A small network was shown many inputs. Here are its activations along a few directions, one row for each input.
Each table varies a few parts of the input and shows all the possible inputs, shuffled.
Descriptions start from the smaller parts, as in this example, which fits no table here: line(6) and (point or (values(2) and ring(5)) or line(11)).
Shared parts are said once, and a part with two or three values counts as separate values.
In the rows, 128 means zero.

Other details of the inputs vary at random and push rows far along three fixed directions, the same in every table; ignore that.

Table:
x1: [145 142 152  68 179 119 113 131 107  99 148 111  86]
x2: [ 55 149 130 160 124 133 157 200 128 125 164 128 145]
x3: [ 96 152 137 166 126 139 129 195 144 138 142 140 149]
x4: [164 142 105 193  79 146 160 120 131 136 119 151 129]
x5: [193 154 132 100 190 163  86 104 123  83 134 139  63]
x6: [ 70 147 135 164 132 137 136 195 133 135 140 136 143]
x7: [103  79 146  47 160 102 126  98 104 131 117  95 107]
x8: [193 157  98 197  98 152 133 122 134 135  90 159 132]
x9: [ 89 165 142 171 133 144 132 205 137 130 163 143 134]
x10: [120  83 146  71 109  78 146 125 116 173  82  95 168]
x11: [164 164  95 223  73 153 137 119 150 129 142 162 142]
x12: [194 125 140  75 181 141  83  76 118 102 127 125  72]
x13: [106 161 135 165 120 125 131 193 137 145 129 136 162]
x14: [144 161 127 137 160 143 104 133 137  51 186 145  78]
x15: [171  91 110 130  62 103 155  60 127 162  96 119 155]
x16: [102 147 136 144 136 127 148 196 114 136 121 124 125]
x17: [134  87 122  74 153 139  90  38 138 104 140 127 109]
x18: [110 143 133 143 132 128 149 188 120 134 119 126 126]
x19: [134  88 111 177  53 133 140  61 153 164 129 141 165]
x20: [ 59  69 134  98 104 103 142 121 134 168 116 105 174]
x21: [ 72 141 138 148 127 131 139 200 137 142 136 133 159]
x22: [163  85 103 131  62 109 161  51 124 155  96 124 150]
x23: [159  69 116 131  72 122 146  55 132 171  91 130 145]
x24: [ 65 171 129 160 124 124 160 214 122 121 158 131 150]
x25: [127 114 125  65 155 106 133 100 103 105 123 101 104]
x26: [ 72  72 127  96 110  99 129 105 128 167 103 109 173]
x27: [146 149 144  84 168 118 126 141 109  60 162 115  73]
x28: [121 102 143  76 164 138  94  92 139 116 143 120 111]
x29: [122 167 135 105 195 139 123 167 107  75 151 123  73]
x30: [174  85 134  58 149 119 106  40 121 116 119 108  96]
x31: [133 187 132 143 161 142 107 157 126  94 165 136 110]
x32: [194 185 121 111 185 152 100 119 114  64 145 137  63]
x33: [163 173 135 110 184 134 101 167 118  97 118 130 100]
x34: [ 99 105 131 116 108 108 127 130 142 158 109 119 174]
x35: [186 140 108 218  79 163 111  99 161 151 119 166 145]
x36: [160 154  99 238  83 180 124 119 157 138 138 181 136]
x37: [ 47 110 145 120 132 115 143 168 124 144 144 116 149]
x38: [ 85 148 131 132 121 101 174 191  99 133 130 110 139]
x39: [136 148 124 109 158 132  99 109 130  96 155 129 111]
x40: [ 84 101 135  92 132 107 120 129 132 146 110 115 164]
x41: [202 160 109 196 102 162 128 125 142 131 107 162 117]
x42: [111 118 132 105 172 148  93 102 135 103 149 130  98]
x43: [ 71  88 154 107 102 101 143 137 134 170 133 109 170]
x44: [103 153 156 124 142 118 153 210 114 134 140 122 121]
x45: [ 59 162 125 159 121 115 158 201 120 124 158 125 152]
x46: [106 127 129 141 111 115 125 154 142 153 117 128 169]
x47: [117 149 157 104 155 113 136 197 115 134 124 112 127]
x48: [155 141 107 142 155 156  82  92 141 104 125 145 112]
x49: [159 159 121 145 152 168  95 106 144  89 161 149  96]
x50: [ 48  74 142  74 130  99 140 114 119 140 141  98 151]
x51: [200 158 111 204 101 159 128 128 142 133 108 164 120]
x52: [180 147 108 198  90 154 140 128 140 143 102 161 129]
x53: [164  90 126  71 164 143  67  40 147 116 117 125 109]
x54: [ 96 101 142 102 126 108 154 144 114 145 119 111 127]
x55: [102  81 141  50 150  97 137  94 102 126 123  92 112]
x56: [160 105 107 166  77 120 146  94 129 164  78 135 149]
x57: [191 131 112 154  81 120 147  80 121 144 109 133 134]
x58: [ 92  88 150  60 117  87 162 137 114 150 124  90 144]
x59: [130 131 110 129 145 137 106  82 126 100 148 133 109]
x60: [179  71 113 119  70 109 137  50 137 174  66 119 163]
x61: [138 170 140 124 178 153  91 137 130  86 173 137  92]
x62: [118 122 124 116 124 109 145 152 118 142  94 116 142]
Description of these inputs: values(2) and (point or (line(5) and line(6))).
Question: The inputs of x61 and x1 match in every part but the values(2) part. If x26 is changed in the same way as x61 into x1, which row does it become?
Answer: x56
Question: The inputs of x45 and x25 match in every part but the values(2) part. If x17 is changed in the same way as x45 into x25, which row does it become?
Answer: x4
Question: Which other rows does x55 become when the values(2) part takes its other values? List them by row number.
Answer: x50
Question: Which other rows does x21 become when the values(2) part takes its other values? List them by row number.
Answer: x52

Table:
x63: [146 127 122 182  92 141 126 125 149 140 128 149 146]
x64: [ 90 116 143 125  95  94 177 185 115 169 108 108 160]
x65: [ 98 129 147 124 110 100 171 190 110 160 118 110 148]
x66: [159 140 104 183 119 162 103  88 142 121 126 155 122]
x67: [137 138 111 179  91 135 155 113 131 118 151 143 121]
x68: [161  96  99 164  67 133 144  39 136 133 131 139 130]
x69: [144 117 135  96 162 147  97  95 138 112 136 125 103]
x70: [133 168 132 138 160 151 101 157 136 101 156 145 110]
x71: [108 143 130 144 140 142 123 165 133 119 138 142 125]
x72: [148 101 144  56 153 108 121  88 106 127 110 105 112]
x73: [150 135 110 160 128 152 101  87 143 123 132 146 124]
x74: [116  83 139  25 151  86 125  97 108 130 100  89 136]
x75: [ 81 126 125 168 101 127 151 170 134 153 127 136 161]
x76: [164 155 133  91 183 135 102 132 118  91 127 125  83]
x77: [120  85 131  86 106  91 146 109 122 155  93 101 154]
x78: [ 93 189 143 128 189 142 106 206 126  94 168 130 112]
Question: Describe the family of inputs behind these rows.
Answer: values(2) or line(6) or ring(8)

Table:
x79: [ 95 123 139  92 127 102 160 146 111 146 125  99 149]
x80: [137  69 108 137  68 128 128  26 153 173 108 125 155]
x81: [128  93 120  77 152 122  99  67 126  94 127 123 103]
x82: [122 116 148  56 157 106 124 130 110 132 123 105 135]
x83: [ 97 106 152 110 117  97 150 164 117 158 108 102 149]
x84: [210 151 107 182 113 163 109  91 141 140 109 164 115]
x85: [ 98  86 120 186  30 119 167 121 152 210 107 143 203]
x86: [180 137 113 171 127 159 107  81 138  94 150 156  81]
x87: [119 161 118 155 117 114 158 180 118 123 124 135 140]
x88: [113 116 157  54 162  89 127 134 103 114 139  93 112]
x89: [183 157  99 185 120 176 104  69 148 102 146 157 108]
x90: [ 85 107 139 129 103 120 160 162 127 147 136 131 148]
x91: [105 122 145 117 164 129 102 137 126 119 140 122 117]
x92: [191 105 114 171  70 127 145  66 130 141 108 141 119]
x93: [174 144  95 174 132 162  83  69 147 109 126 159 115]
x94: [128 192 142 133 169 137 137 221 109  98 153 137 106]
x95: [170 130 103 179 124 173 100  66 149 125 124 153 111]
x96: [103 158 136 168 142 156 124 194 133 130 138 151 132]
x97: [ 98 131 152 121 115  99 149 178 117 158 121 109 147]
x98: [117 141 129  85 174 115 111 146 117 113 113 113 121]
x99: [116 135 121 139 160 140 100 131 135 113 125 139 125]
x100: [164 135 126 138 153 151  80  78 140 108 146 143  98]
x101: [ 98 179 122 145 165 140 121 190 122  87 163 138 115]
x102: [123 149 111 194  82 119 180 182 122 134 110 147 146]
x103: [131 150 111 210  62 133 175 161 133 176 111 141 162]
x104: [103 135 115 176  83 132 162 144 137 143 149 133 148]
x105: [112 126 141  94 147 133 110 125 127 122 144 130 132]
x106: [128 131 117 159 112 148 146 121 134 115 147 137 115]
x107: [148 121 119  68 165 113  95  82 117 104 110 114 113]
x108: [150  81 144  48 146 109 124  79 114 125 108 113 110]
x109: [ 87  85 150  99  96 110 136 149 161 153 123 109 174]
x110: [101 108 144  67 155 120 117 117 127 122 149 119 125]
x111: [140  80 120  84 135 111 111  75 124 140  81 108 137]
x112: [148 161 124 135 144 147 142 154 111  95 138 130  88]
x113: [ 68  73 144 106  78  83 164 121 126 168 136 101 173]
x114: [107 164 137 167 127 134 132 174 128 118 159 138 133]
x115: [136 156 125 132 161 147 123 157 119 118 123 126  98]
x116: [150 155 136 130 163 149 115 165 120 126 116 140 107]
x117: [103 131 121 104 149 123 106 121 125 107 135 123 137]
x118: [135  99 135 117  91  96 148 101 120 158 111 109 153]
x119: [157  85 142  53 150 114  99  94 149 123 108 101 124]
x120: [115 193 135 127 170 135 146 207 109  93 158 120  98]
Question: The inputs of x84 and x85 match in every part but one. If x94 is changed in the same way as x84 into x85, which row does it become?
Answer: x110
Question: The inputs of x115 and x95 match in every part but one. If x88 is changed in the same way as x115 into x95, which row does it become?
Answer: x113
Question: Describe the family of inputs behind these rows.
Answer: values(2) and (point or (values(4) and line(5)))
Question: Which other rows does x98 become when the values(4) part takes its other values? List them by row number.
Answer: x84, x97, x103
Question: Which other rows does x96 become when the values(2) part takes its other values? List them by row number.
Answer: x116
